Each row below holds a small network's activations on one record, seen along a few directions.
After each row come some of the record's fields: BERO, MAL, LEBI, TOTU, NUVA, GASU, PUF.
A field that a record lacks is left out.
Other fields move the rows too, some of them a lot.
In the rows, zero is written as 500.
Strong random noise was added to every row along 4 fixed directions; ignore it. To show where, here is one row again and again, with new noise each time:
[278 591 513 266 248 603 547 381 619 846 610 408 691 729 600 375 485 527
 431]
[487 692 384 475 563 402 734 357 288 452 461 548 376 674 284 531 671 372
 596]
[495 474 494 534 363 462 463 592 515 513 546 509 542 440 510 510 549 514
 529]
[515 613 491 545 308 498 457 614 541 483 518 513 536 536 461 561 681 372
 578]
[549 423 454 510 489 421 546 656 423 539 453 565 429 538 479 570 435 551
 574]
[417 318 490 460 444 428 519 475 470 607 598 484 565 369 571 403 365 710
 440]

[650 428 553 590 452 568 295 760 658 502 474 543 503 470 646 573 403 500
 514] | BERO=vutos, MAL=kip, TOTU=zuza, NUVA=sovi, GASU=nal, PUF=fuba
[552 512 464 511 666 542 489 275 547 531 537 496 490 506 557 356 272 583
 413] | BERO=vutos, MAL=kip, TOTU=zuza, NUVA=vuf, GASU=mibom, PUF=fuba
[436 551 499 378 575 516 587 235 517 655 579 450 535 629 514 368 347 559
 435] | BERO=vuz, MAL=fuz, LEBI=tuguv, TOTU=mebup, NUVA=vuf, GASU=nal, PUF=serun
[422 360 579 490 393 583 366 608 681 599 557 486 685 349 707 447 455 619
 400] | BERO=vuz, MAL=kip, LEBI=gisif, TOTU=mazav, NUVA=sovi, GASU=mopu, PUF=serun
[506 594 498 434 450 552 552 589 532 621 428 503 512 750 483 586 538 383
 542] | BERO=vuz, MAL=kip, TOTU=mebup, NUVA=sovi, GASU=mopu, PUF=serun
[477 608 508 322 486 630 528 550 604 738 433 512 488 854 575 513 386 445
 487] | BERO=vuz, MAL=kip, LEBI=tuguv, TOTU=mazav, NUVA=lidom, GASU=nal, PUF=fuba
[564 610 514 498 496 627 351 646 672 505 433 530 496 645 581 566 512 368
 503] | BERO=vutos, MAL=kip, LEBI=tuguv, TOTU=zuza, NUVA=det, GASU=mibom, PUF=fuba
[552 471 527 500 523 581 403 634 599 523 466 531 469 542 612 557 420 498
 482] | BERO=zim, MAL=fuz, LEBI=bubo, TOTU=dof, NUVA=lidom, GASU=nal, PUF=fuba
[531 592 482 668 584 503 425 265 512 270 602 491 504 250 442 396 598 465
 455] | BERO=vutos, MAL=fuz, TOTU=zuza, NUVA=kis, GASU=mibom, PUF=fuba
[378 547 524 391 329 527 556 331 542 688 614 378 630 545 493 384 517 506
 456] | BERO=vuz, MAL=kip, LEBI=goru, TOTU=mebup, NUVA=dus, GASU=duza, PUF=serun
[498 561 534 568 382 508 418 489 574 403 593 472 588 364 476 509 702 396
 467] | BERO=vuz, MAL=kip, LEBI=tuguv, TOTU=mebup, NUVA=sovi, GASU=duza, PUF=serun
[448 568 435 539 785 435 660 323 304 256 430 586 368 445 331 502 712 394
 472] | BERO=vutos, MAL=kip, TOTU=zuza, NUVA=lidom, GASU=mopu, PUF=serun
[331 488 499 362 465 517 571 301 496 600 588 433 612 477 531 362 500 597
 392] | BERO=vuz, MAL=kip, TOTU=mazav, NUVA=dus, GASU=duza, PUF=serun
[643 301 411 624 750 299 626 490 236 319 438 586 309 306 384 537 373 667
 544] | BERO=vuz, MAL=kip, TOTU=mazav, NUVA=sovi, GASU=duza, PUF=fuba
[608 347 568 524 406 566 304 716 660 639 516 490 556 478 691 502 271 618
 480] | BERO=vutos, MAL=kip, TOTU=zuza, NUVA=sovi, GASU=nal, PUF=fuba
[376 421 532 455 524 505 507 315 508 560 576 459 612 396 542 356 472 615
 388] | BERO=vutos, MAL=kip, TOTU=zuza, NUVA=kis, GASU=mopu, PUF=serun
[462 627 456 366 638 513 685 411 395 545 390 543 400 756 427 521 513 439
 518] | BERO=vuz, MAL=kip, TOTU=mazav, NUVA=rupep, GASU=nal, PUF=serun
[339 528 495 364 440 481 610 359 443 600 534 438 530 577 452 453 601 514
 455] | BERO=rukud, MAL=kip, LEBI=tuguv, TOTU=dof, NUVA=det, GASU=duza, PUF=serun
[673 507 513 624 479 577 326 733 633 420 426 560 453 485 565 600 449 452
 540] | BERO=vuz, MAL=kip, TOTU=mazav, NUVA=lidom, GASU=mibom, PUF=fuba
[386 474 501 296 370 528 607 474 481 831 494 427 593 744 548 471 341 590
 496] | BERO=vuz, MAL=fuz, TOTU=mazav, NUVA=sovi, GASU=mopu, PUF=serun
[511 439 511 489 524 467 528 509 460 527 530 474 490 477 493 486 425 568
 504] | BERO=vuz, MAL=fuz, TOTU=mebup, NUVA=dus, GASU=nal, PUF=serun
[445 340 493 461 664 446 572 518 409 481 442 547 460 450 518 519 468 591
 457] | BERO=vutos, MAL=kip, TOTU=zuza, NUVA=det, GASU=mopu, PUF=serun
[225 531 503 409 328 407 664 186 346 494 677 360 648 357 384 355 746 533
 457] | BERO=vuz, MAL=fuz, LEBI=goru, TOTU=mazav, NUVA=rupep, GASU=duza, PUF=serun
[594 658 485 542 411 519 452 679 536 471 404 521 442 633 433 630 622 325
 609] | BERO=vuz, MAL=kip, LEBI=goru, TOTU=mazav, NUVA=dus, GASU=duza, PUF=serun
[522 377 457 513 631 362 631 402 295 464 518 504 407 380 426 455 360 671
 516] | BERO=vuz, MAL=fuz, TOTU=mazav, NUVA=dus, GASU=nal, PUF=fuba
[441 779 560 396 197 708 404 506 744 671 546 422 652 762 560 474 671 285
 510] | BERO=vuz, MAL=kip, TOTU=mazav, NUVA=lidom, GASU=nal, PUF=fuba
[450 409 545 553 513 444 439 622 510 334 540 562 526 284 493 568 643 498
 501] | BERO=vuz, MAL=fuz, LEBI=tuguv, TOTU=mebup, NUVA=dus, GASU=duza, PUF=serun
[285 512 507 304 484 552 633 227 492 714 603 403 640 572 536 371 462 537
 384] | BERO=zim, MAL=fuz, LEBI=bubo, TOTU=mebup, NUVA=sovi, GASU=mopu, PUF=serun
[506 667 573 621 138 567 311 367 690 454 721 353 730 316 535 381 711 390
 486] | BERO=vuz, MAL=fuz, TOTU=mazav, NUVA=sovi, GASU=nal, PUF=fuba
[250 665 505 269 467 536 693 346 455 668 487 493 563 740 456 484 665 434
 456] | BERO=rukud, MAL=kip, LEBI=tuguv, TOTU=mazav, NUVA=dus, GASU=mopu, PUF=serun
[388 535 578 449 359 619 388 484 669 606 540 457 672 512 608 436 584 467
 427] | BERO=vutos, MAL=kip, TOTU=zuza, NUVA=kis, GASU=mopu, PUF=serun
[499 577 410 511 482 306 756 283 222 483 542 409 371 569 276 464 541 513
 615] | BERO=vuz, MAL=fuz, LEBI=goru, TOTU=dof, NUVA=det, GASU=nal, PUF=serun
[368 307 556 443 311 425 481 660 457 564 548 455 593 412 562 519 507 625
 506] | BERO=vuz, MAL=fuz, LEBI=goru, TOTU=dof, NUVA=rupep, GASU=duza, PUF=serun
[572 655 502 683 360 496 341 340 579 345 636 415 579 305 461 411 625 426
 502] | BERO=vutos, MAL=fuz, LEBI=goru, TOTU=zuza, NUVA=kis, GASU=mibom, PUF=fuba
[477 514 436 480 686 391 661 458 332 444 406 585 377 597 390 537 508 477
 522] | BERO=vuz, MAL=kip, LEBI=tuguv, TOTU=dof, NUVA=vuf, GASU=mopu, PUF=fuba
[545 618 509 503 520 536 526 508 519 490 473 504 465 619 457 535 572 394
 528] | BERO=vuz, MAL=kip, TOTU=mebup, NUVA=dus, GASU=nal, PUF=serun
[698 585 469 658 546 469 454 603 485 330 441 569 386 466 439 587 555 397
 581] | BERO=vuz, MAL=kip, TOTU=mazav, NUVA=sovi, GASU=nal, PUF=fuba
[516 509 485 498 458 532 513 413 528 576 539 463 482 542 514 432 366 565
 478] | BERO=vuz, MAL=kip, TOTU=dof, NUVA=lidom, GASU=mibom, PUF=fuba
[432 601 506 354 387 581 545 401 567 743 531 435 578 731 541 420 404 520
 503] | BERO=vuz, MAL=fuz, TOTU=mazav, NUVA=kis, GASU=nal, PUF=fuba
[624 508 494 553 419 439 507 565 475 577 518 467 464 571 471 541 405 500
 601] | BERO=vuz, MAL=fuz, LEBI=goru, TOTU=mebup, NUVA=sovi, GASU=nal, PUF=serun
[493 464 487 522 511 422 550 410 413 520 501 477 492 441 441 448 490 525
 513] | BERO=vutos, MAL=kip, LEBI=goru, TOTU=zuza, NUVA=kis, GASU=mopu, PUF=serun
[465 530 446 483 680 455 626 365 361 424 464 555 404 526 388 508 556 484
 525] | BERO=vutos, MAL=fuz, TOTU=zuza, NUVA=kis, GASU=duza, PUF=serun
[491 726 441 459 503 474 656 391 381 467 451 483 424 696 331 541 683 334
 605] | BERO=vuz, MAL=fuz, TOTU=mazav, NUVA=det, GASU=nal, PUF=serun
[444 677 434 416 486 510 654 292 405 606 507 445 454 702 396 444 464 468
 516] | BERO=vuz, MAL=fuz, TOTU=dof, NUVA=dus, GASU=mibom, PUF=fuba
[464 617 474 540 629 494 536 483 428 312 484 543 450 491 411 549 787 361
 537] | BERO=vutos, MAL=fuz, LEBI=gisif, TOTU=zuza, NUVA=det, GASU=nal, PUF=serun
[477 529 498 533 586 540 489 215 554 481 618 440 553 331 511 308 427 595
 401] | BERO=vuz, MAL=fuz, LEBI=gisif, TOTU=mazav, NUVA=kis, GASU=nal, PUF=fuba
[543 445 503 510 576 503 501 528 496 478 470 503 470 510 514 515 402 553
 492] | BERO=vuz, MAL=kip, TOTU=mebup, NUVA=rupep, GASU=mibom, PUF=fuba

Which values does each new row have?
[551 659 426 482 518 422 664 365 373 566 466 449 369 724 350 511 505 448
 592] | BERO=vuz, MAL=kip, LEBI=goru, TOTU=dof, NUVA=det, GASU=nal, PUF=serun
[527 536 537 584 276 498 422 386 573 525 654 393 600 387 525 385 515 529
 473] | BERO=vuz, MAL=kip, TOTU=dof, NUVA=sovi, GASU=nal, PUF=fuba
[589 477 517 698 498 437 378 512 484 252 587 504 500 195 457 491 629 474
 527] | BERO=vutos, MAL=fuz, TOTU=zuza, NUVA=dus, GASU=nal, PUF=fuba
[612 782 416 550 548 524 611 328 433 436 463 515 382 723 345 521 574 319
 568] | BERO=vuz, MAL=kip, TOTU=dof, NUVA=sovi, GASU=mibom, PUF=fuba
[508 734 480 468 411 596 523 265 580 590 558 442 558 659 458 396 499 426
 491] | BERO=vuz, MAL=kip, TOTU=mazav, NUVA=kis, GASU=mibom, PUF=fuba
[459 424 478 479 525 439 546 485 411 471 509 494 502 407 472 487 498 581
 493] | BERO=vuz, MAL=fuz, TOTU=mazav, NUVA=dus, GASU=duza, PUF=serun
[539 605 436 614 450 391 589 364 341 321 544 471 441 422 315 508 698 407
 570] | BERO=vuz, MAL=fuz, TOTU=dof, NUVA=sovi, GASU=duza, PUF=fuba
[472 602 488 432 622 470 625 276 417 470 512 480 468 589 410 454 560 472
 462] | BERO=vuz, MAL=kip, LEBI=tuguv, TOTU=mebup, NUVA=rupep, GASU=nal, PUF=serun
[602 546 487 539 556 498 488 609 498 450 414 536 414 601 486 576 542 403
 583] | BERO=vutos, MAL=kip, TOTU=zuza, NUVA=det, GASU=nal, PUF=serun
[599 704 489 698 480 459 461 246 498 245 598 456 510 313 382 396 714 359
 512] | BERO=vuz, MAL=kip, TOTU=mazav, NUVA=vuf, GASU=nal, PUF=fuba
[458 516 507 485 425 479 527 591 489 495 449 494 531 526 469 557 623 444
 540] | BERO=vuz, MAL=kip, TOTU=mazav, NUVA=det, GASU=mopu, PUF=serun
[270 619 493 374 502 549 569 165 481 502 628 421 626 466 473 338 693 464
 374] | BERO=vutos, MAL=fuz, TOTU=zuza, NUVA=dus, GASU=duza, PUF=serun
[517 610 558 510 324 574 429 719 623 531 450 498 575 624 491 624 671 314
 567] | BERO=vuz, MAL=kip, TOTU=mebup, NUVA=dus, GASU=mopu, PUF=serun
[474 507 537 446 390 525 507 713 517 546 395 531 534 625 503 626 590 422
 565] | BERO=vuz, MAL=kip, TOTU=mazav, NUVA=rupep, GASU=mopu, PUF=serun
[563 613 491 565 401 543 428 510 557 460 526 472 528 475 479 499 520 439
 539] | BERO=vuz, MAL=fuz, TOTU=mazav, NUVA=dus, GASU=mibom, PUF=fuba
[380 623 485 485 384 421 611 233 404 506 629 387 561 471 394 399 672 490
 525] | BERO=vuz, MAL=fuz, LEBI=goru, TOTU=mazav, NUVA=det, GASU=nal, PUF=serun
[382 382 523 402 531 517 506 610 489 604 455 519 535 534 569 535 448 564
 476] | BERO=vutos, MAL=fuz, TOTU=zuza, NUVA=dus, GASU=mopu, PUF=serun
[565 415 540 484 260 524 430 852 563 715 403 490 520 683 583 650 377 506
 609] | BERO=vuz, MAL=fuz, TOTU=dof, NUVA=sovi, GASU=mopu, PUF=serun
[550 560 446 501 498 442 619 358 380 529 539 466 452 562 405 459 445 522
 558] | BERO=vuz, MAL=fuz, TOTU=mazav, NUVA=sovi, GASU=nal, PUF=fuba
[428 247 518 457 513 419 546 575 426 519 495 507 492 384 551 498 374 704
 461] | BERO=vuz, MAL=kip, TOTU=dof, NUVA=rupep, GASU=duza, PUF=serun
[534 436 518 518 505 524 423 635 533 491 460 546 495 496 524 562 480 500
 536] | BERO=vutos, MAL=fuz, TOTU=zuza, NUVA=kis, GASU=duza, PUF=serun
[375 464 582 528 336 539 318 515 689 406 631 462 695 252 614 457 719 510
 399] | BERO=vuz, MAL=kip, LEBI=tuguv, TOTU=mazav, NUVA=det, GASU=duza, PUF=serun
[488 557 507 407 648 567 470 451 585 557 471 576 489 653 594 461 415 486
 435] | BERO=vutos, MAL=kip, LEBI=tuguv, TOTU=zuza, NUVA=vuf, GASU=nal, PUF=fuba
